A small network was shown many inputs. Here are its activations along a few directions, one row for each input.
In each table, some parts of the input vary, and every possible input appears once, in random order.
A made-up example of a description, with smaller parts first: line(6) and (point or (values(2) and ring(5)) or ring(11)).
Shared parts are said once, and a part with two or three values counts as separate values.
(in the rows, 128 means zero)

Other details of the inputs shift rows strongly along two fixed directions, in all tables alike. That doesn't count.

A family of inputs:
R1: [112 146 150 102 119 129 149 120 113 144 128 135  58  66 176]
R2: [132 113  72 126 120 103 105 133 140  83 120 146 184 178 119]
R3: [104 137 109 126 115 137 161 155 161  93 162 148 160 210  95]
R4: [113 126 144 148 172 153  60 147  95 177 101 102 137 107 127]
R5: [126 122 143 105 172 126  90 160 109 145 119 124 171 123 109]
R6: [107 134 109 148 130 105 140 101 103 103 109 115  82  62 188]
R7: [118 139 158 117 194 127  94 147 124 153 140 109 165 137 126]
R8: [157 148 129 160 117 117 134 142 160 134 157 143 139 223  95]
R9: [147 129 124 117  54 120 234 106 175  91 162 180  79 122 139]
R10: [139 108 145 137 155 138  70 149 105 155 113 126 156 137 102]
R11: [135 144 151 159 115 148 121 103  86 174  90  99  55  51 166]
R12: [143 109 127 138 145 144  66 129  84 179  84  84 149 110 110]
R13: [139 105 115 115 113 122  89 149 145 142 130 151 159 194  85]
R14: [129 146 157 133 136 149 163  86 115 139 134  99  87  15 172]
R15: [122 106 111 119 145 145 105 138 130 138 111  94 194 106  97]
R16: [121 133 100 137 131 142 151 159 157 112 160 129 177 162  90]
R17: [152 146 146 125  73 109 189 105 176 121 172 187  39 175 151]
R18: [129 118 118 138 120 104 134  96  99  95 103 123  92  53 185]
R19: [107 135 114 159 200 116  80 113 102 116 110  82 158  89 149]
R20: [158 121 126 153 118 126 117 149 129 137 131 143 154 197  82]
R21: [100 139 151 132 183 152 108 130 120 125 134  92 175 136 117]
R22: [131 122 137  74  98 118 137 107 117 147 109 134  70  62 164]
R23: [129 124 115  86  36 115 216  99 170  85 143 172  63 153 142]
R24: [122 124 121 118 111 129 160 148 159  85 150 158 168 203  88]
Each input here is: line(4) and (point or line(5)).
Q: The inputs of R16 and R9 match in every part but the line(4) part. If R3 is changed in the same way as R16 into R9, which row does it become?
A: R24
Q: Change only the line(4) part in R7. List by row number the other rows that result.
A: R1, R5, R22
Q: Change only the line(4) part in R10. List by row number the other rows that result.
A: R4, R13, R17

A family of inputs:
R25: [100 122 119 135 201 139  56 146  99 137 100  87 201 119 114]
R26: [144 121 127 122 101 115 138 127 143 124 137 155 124 167 118]
R27: [104 116 119 135 176 139  75 140  91 133  93  74 179  93 127]
R28: [124 125 150 122 116 137 156  84 109 128 112 109  69  17 176]
R29: [142 123 127 110  95 121 145 124 135 134 128 150  92 122 138]
R30: [132 133 130 143 124 131 123 145 152 123 149 132 143 182 108]
R31: [122 127 132 118 129 134 124 149 140 141 141 135 150 160 107]
R32: [142 129 120 142 109 113 131 122 139 134 135 144 118 150 125]
R33: [131 133 136 128 133 126 150 119 125 123 128 120 114  85 156]
R34: [125 129 105 128 119 129 141 131 145  98 138 130 155 154 107]
R35: [141 125 118 136 106 115 139 139 140 128 137 159 125 174 112]
R36: [120 137 134 124 149 125 128 109 105 127 122 115 107  73 159]
R37: [132 131 138 120 126 132 132 134 138 133 137 137 131 161 113]
R38: [132 140 138 129 106 134 155 122 132 130 136 144  84 135 132]
Q: Describe the family of inputs behind these rows.
A: ring(6) or (values(2) and line(4))
Q: Change only the values(2) part in R29. List by row number the other rows that result.
A: R31
Q: Change only the line(4) part in R30. List by row number the other rows that result.
A: R31, R37, R38

A family of inputs:
R39: [108 137 122 157 169 127 105 143  91 126 114 103 137  80 149]
R40: [ 98 143 109 144 179 128  84 180 112 118 122 119 190 156 111]
R41: [141 108 102 152 125 126 100 155 126 109 131 139 194 215  73]
R42: [155 130 148 107  51 134 204  88 127 111 134 161  38  75 153]
R43: [124 125 130 121 183 137  68 170 113 178 126  96 217 159  84]
R44: [146 106 115 152 130 127 117 154 136 111 135 142 200 201  62]
R45: [108 119 146 133 178 153  61 147 109 165 114 102 147 114 118]
R46: [ 92 131 114 131 147 149 104 116  95 124  93  70 141  87 151]
R47: [119 128 151 127 171 160  87 138 105 171 122 104 140  89 132]
R48: [ 87 123 135 105 110 141 153  85 117 119 110  98  69  56 167]
R49: [142 132 103 124  65 110 160 149 172 110 139 186 110 215 108]
R50: [146 132 130 147 134 121 130 111 121 162 121 112 112  86 135]
R51: [144 114 123 127 144 106 124 100 125 112 119 124 132  77 155]
R52: [153 142 129 142  77  94 183 113 175  92 172 179  88 230 133]
R53: [116 109 127  99 154 110  87 119 112 121 107 112 137  88 145]
R54: [136 135 136 150 107 136 132  99 113 144 129 132  57  82 173]
R55: [131 110 119 104  61 115 174 133 158 100 150 185  99 199  97]
R56: [138 140 148 133 161 129 115 151 156 121 160 129 194 214  75]
R57: [142 118 144  96  77 140 179 110 123 126 129 153  75 108 146]
R58: [125 105 136  97 164 122  99 126 107 128 114 105 157  76 152]
R59: [129 124 168 161 200 137  77 124  95 153 110  75 171 112 123]
R60: [110 119 108 159 190 156  92 137 124 117 109  67 224 123  92]
R61: [105 125 108 152 157 149 106 106  95 124  96  62 144  76 147]
R62: [138 133 122 149 152 134  86 115  90 170 100  84 117  79 140]
R63: [101 137 139 119 153 136 138 144 108 131 129 125 123  79 151]
R64: [125 148 103 117  79 135 205 113 190  75 171 160 140 182 104]
R65: [108 136 133  98  82 145 200  92 143 107 137 129  85  91 165]
R66: [150 145 123 126  77 123 181 136 191 110 190 187 110 198 107]
R67: [142 141 139 121 134 129 122 124 117 163 128 105 122  82 126]
R68: [137 138 167 103 107 128 180 101 140 128 144 149  63 129 156]
R69: [155 129 129  93  82  99 184  90 157  89 151 161  72  80 172]
R70: [132 138  99 134 134 114  95 163 146 143 140 136 177 220  82]
R71: [104 137 129 110  97 111 184 122 132 106 143 162  48  93 167]
R72: [118 118 111 119 167 114  66 123 106 122  98 111 166 108 140]
R73: [152 133 139 114  73 130 176 113 142 135 129 149  70  87 146]
R74: [135 126 116 165 153 128 106 157 158 132 160 145 190 205  76]
R75: [111 133 116 167 194 127  99 167 117 119 127 111 205 132 100]
R76: [117 107 127 122 157 139  68 170 119 159 102 112 186 154  86]
R77: [146 118 145 145 100 131 151  96 109 150  97 123  66  42 164]
R78: [145 120 131 142  91 131 137 101 103 145  95 120  56  59 175]
R79: [127 148 163 124 123 130 132  93 105 137 107 119  56 102 178]
R80: [117 150 138 130 134 132 162 125 113 120 136 129  98  52 161]
R81: [135 134 111 104  72 100 168 138 178 127 165 179  95 204 104]
R82: [125 137 111 144 146 135  84 166 149 131 145 147 176 222  88]
R83: [129 114 146 115 152 154  94 142  94 178  89  96 142  72 133]
R84: [112 125 175 119 177 141  85 112  97 154 101  89 108  94 142]
R85: [146 124  83 123 100  78 145 131 177  76 158 180 158 213 120]
R86: [140 122  99 122  73 114 154 151 158  94 150 183 140 245  82]
Q: The inputs of R47 and R45 match in every part but one. If R63 is changed in the same way as R47 into R45, which row does it become?
A: R71
Q: The inputs of R58 and R51 match in every part but one. If R43 is changed in the same way as R58 into R51, which row does it become?
A: R50
Q: Describe the family of inputs behind these rows.
A: ring(6) and (values(3) or line(5))
Q: Change only the line(5) part in R86. List by row number the other rows that result.
A: R49, R70, R79, R82
Q: A walk changes only the ring(6) part. It starts at R78 and steps to R49. List the rest of the walk in order.
A: R76, R83, R73, R77
Q: Which other rows agree with R73 in the ring(6) part? List them by row number.
A: R42, R56, R64, R66, R67, R69, R80
